Each row below is a small network's average activation on inputs in which a field has the value named, seen along a few directions.
Related values have similar rows: they may be neighbours, one step apart, or belong to one group.
In the rows, zero is written as 500.
Strong random noise was added to every row along 8 fixed directions; ignore it. To show where, here is one row again and again, with new noise each time:
[545 331 782 534 251 487 614 584 429 483 627 553 716 870 658 570 612 797
 500 722 552 194]
[524 664 557 310 467 476 538 646 491 696 574 558 462 888 625 656 648 529
 435 546 651 546]
[445 307 648 362 527 510 587 434 328 408 643 445 632 401 559 423 565 462
 541 495 488 484]
[500 308 790 531 400 505 759 480 409 378 567 517 721 535 529 448 561 626
 536 506 494 410]
[268 429 503 742 425 612 193 336 637 601 586 560 310 457 417 429 575 667
 532 309 321 259]
[506 567 316 615 513 432 347 451 490 422 523 554 594 277 682 463 218 221
 533 475 380 710]
[626 304 846 286 632 529 764 383 527 320 665 512 623 376 332 407 364 510
 608 306 484 526]
[440 531 546 369 523 526 381 472 573 633 617 507 330 664 467 530 555 591
 508 423 566 397]
[308 294 507 540 398 456 481 409 315 420 524 344 521 401 607 369 561 595
 536 627 591 298]
[436 138 731 646 353 543 774 477  34 254 526 414 894 337 728 423 734 472
 485 736 453 451]


Field N:
n13: [685 467 473 426 666 576 464 404 557 305 507 490 541 362 351 479 182 461
 630 513 471 476]
n6: [286 575 328 229 433 178 587 759 603 623 487 502 596 593 688 387 560 520
 532 435 483 650]
n11: [385 772 534 405 516 381 754 604 693 683 237 564 357 645 245 508 672 687
 392 302 627 610]
n3: [602 587 499 739 400 496 467 529 655 525 446 581 476 565 558 596 481 480
 480 456 409 571]
n5: [377 657 328 297 505 311 427 517 622 416 550 349 710 453 610 433 234 431
 574 553 635 593]
n7: [357 264 565 600 360 423 362 458 549 568 471 359 311 620 394 354 592 917
 588 538 387 101]
n4: [590 751 305 590 439 389 467 611 809 646 401 528 282 691 492 557 334 531
 461 417 588 601]
n10: [604 549 487 541 603 634 443 544 575 503 632 670 725 503 489 593 557 324
 473 468 243 571]
n12: [426 343 684 755 393 685 673 406 324 392 402 349 615 507 492 570 781 753
 439 589 471 315]
n2: [622 481 608 366 665 554 597 427 587 463 571 461 380 355 318 510 345 438
 594 355 488 596]
n1: [456 656 402 508 513 464 524 533 582 523 410 680 574 253 409 427 498 320
 496 365 421 633]
n9: [689 534 376 452 426 427 456 736 411 545 504 637 700 714 723 620 497 392
 349 782 471 588]
n8: [480 467 328 382 492 485 584 522 260 502 432 463 622 450 557 431 607 395
 476 690 655 492]
N is arranged as a ring.
- Which values are neighbours of n12? Give them in the order they are listed. => n5, n2
- Which values are neighbours of n1? Give them in the order they are listed. => n11, n8
- Which values are neighbours of n6? Give them in the order they are listed. => n7, n9

Field Z:
z11: [643 605 492 434 339 394 474 731 299 517 547 477 695 830 907 712 511 435
 421 876 602 588]
z6: [568 388 721 438 394 437 662 588 535 478 602 581 616 714 526 529 541 672
 535 509 455 446]
z12: [495 557 355 816 441 533 326 380 651 470 409 497 438 358 551 482 260 472
 542 447 470 453]
z8: [461 566 359 794 408 604 406 573 321 545 365 478 494 559 741 614 644 387
 438 584 467 613]
z5: [410 271 576 501 562 626 509 376 325 444 421 378 247 276 232 408 732 562
 507 487 540 374]
z4: [520 545 443 582 512 481 431 464 455 484 376 376 269 504 533 528 385 483
 470 601 646 505]
z14: [741 271 617 702 599 718 487 356 291 245 527 474 616 267 433 515 368 401
 513 700 470 431]
z10: [631 645 389 652 545 529 462 475 661 448 428 569 507 434 458 549 255 406
 511 557 476 524]
z7: [494 517 463 882 315 550 488 499 561 475 399 685 633 475 479 504 580 629
 439 528 280 414]
z1: [603 341 621 789 441 637 654 423 314 331 408 501 679 367 421 496 578 538
 410 641 471 383]
z9: [650 375 573 612 324 451 322 539 643 481 560 559 457 669 516 548 273 786
 550 699 466 142]
z3: [594 688 488 669 543 518 735 508 628 499 259 650 462 517 289 491 471 474
 470 332 495 643]
z15: [541 436 436 903 285 472 333 536 515 475 394 483 496 538 609 549 370 561
 480 667 389 373]
z2: [454 653 643 313 520 483 653 575 693 590 673 599 647 707 509 536 536 537
 555 262 478 581]
z13: [493 599 565 754 501 549 714 541 535 508 197 627 413 409 331 521 705 524
 377 368 514 662]
Z is arranged as a ring.
- A walk along Z starts at z14 and steps to its neighbour z10. Put z5, z7, z9, z3, z15 in the order it reaches them. => z3, z7, z5, z9, z15
- Which values are neighbours of z12? Give them in the order they are listed. => z8, z2
- How many steps from neighbour to neighbour lead from z11 to z13, at the fewest? => 6

Field E:
e3: [459 365 737 513 471 601 531 488 508 497 578 510 572 660 485 535 686 703
 485 400 361 359]
e2: [286 493 611 596 512 475 638 388 666 491 444 416 428 372 350 362 520 634
 580 185 447 515]
e14: [627 522 598 427 625 555 725 459 465 438 330 278 175 502 306 547 433 523
 521 513 841 541]
e7: [517 441 492 503 662 626 412 330 464 416 479 460 403 278 335 426 461 469
 514 438 520 424]
e11: [396 582 552 618 345 382 751 641 479 559 365 586 690 592 640 506 675 526
 420 432 464 717]
e5: [462 439 759 401 354 457 712 587 653 581 673 567 652 785 518 511 555 754
 584 384 512 391]
e4: [241 487 373 246 445 292 632 586 366 595 515 413 602 454 601 347 701 459
 517 500 560 582]
e9: [515 641 373 506 504 425 431 501 744 571 433 568 387 563 376 491 300 589
 509 482 539 399]
e12: [576 508 443 289 610 578 294 505 460 577 566 465 342 690 438 580 567 567
 450 688 646 285]
e1: [434 502 432 594 435 497 404 414 605 510 518 464 357 437 443 449 371 549
 579 473 554 414]
e15: [193 490 191 653 462 475 390 373 285 478 306 191 314 221 547 352 626 489
 469 648 740 357]
e13: [651 603 532 297 730 446 544 441 796 515 477 556 244 452 150 447 259 510
 568 286 592 522]
e8: [386 434 564 721 474 599 516 350 610 456 431 479 366 348 302 388 471 620
 552 355 527 335]
e6: [483 411 436 435 476 456 468 532 373 513 425 386 330 467 480 445 608 573
 475 650 655 413]
e10: [582 531 573 522 465 460 562 554 524 446 520 597 681 590 603 558 429 466
 460 480 355 615]
E is arranged as a ring.
- A walk along E starts at e10 and steps to its neighbour e3. Put e2, e14, e12, e1, e13 in the order it reaches them. => e2, e14, e1, e12, e13
- Which values are neighbours of e15? Give them in the order they are listed. => e7, e8
- Which values are neighbours of e6? Give them in the order they are listed. => e11, e4

Field Y:
y2: [505 409 546 490 605 560 602 442 400 430 499 505 469 289 393 463 556 369
 498 392 326 622]
y12: [219 587 495 554 423 557 620 578 452 660 395 433 435 680 469 498 878 700
 460 517 659 362]
y13: [266 463 449 506 444 393 594 500 559 500 464 483 555 376 516 339 491 498
 575 317 367 589]
y5: [522 407 629 436 455 417 565 486 554 455 579 416 512 656 557 433 361 627
 539 586 588 335]
y11: [574 430 481 216 601 449 568 450 470 381 577 443 496 446 393 380 340 467
 570 537 631 459]
y4: [478 457 575 578 665 538 628 311 568 347 372 335 310 253 242 438 369 538
 554 326 659 580]
y6: [525 488 468 418 489 651 238 535 397 618 682 595 478 681 580 585 719 523
 441 627 443 303]
y9: [701 524 588 649 529 589 562 510 551 469 365 607 452 550 335 615 523 571
 389 522 534 519]
y3: [569 552 473 370 675 578 370 387 498 513 519 377 343 419 397 551 466 432
 497 437 591 523]
y10: [384 455 420 477 398 423 299 499 453 596 567 444 446 439 589 446 603 522
 527 506 477 438]
y1: [435 515 279 853 408 492 230 506 452 502 391 648 561 338 656 553 499 354
 406 603 244 547]
y7: [578 440 579 725 264 472 407 537 710 492 564 598 587 623 580 495 301 691
 583 484 366 362]
y8: [222 769 145 364 593 425 337 517 493 726 442 396 319 450 634 489 567 305
 477 457 634 622]
Y is arranged as a ring.
- A walk along Y starts at y8 and steps to its neighbour y3. Put y5, y4, y9, y7 in the order it reaches them. => y4, y5, y7, y9
- Which values are neighbours of y6? Give them in the order they are listed. => y12, y11
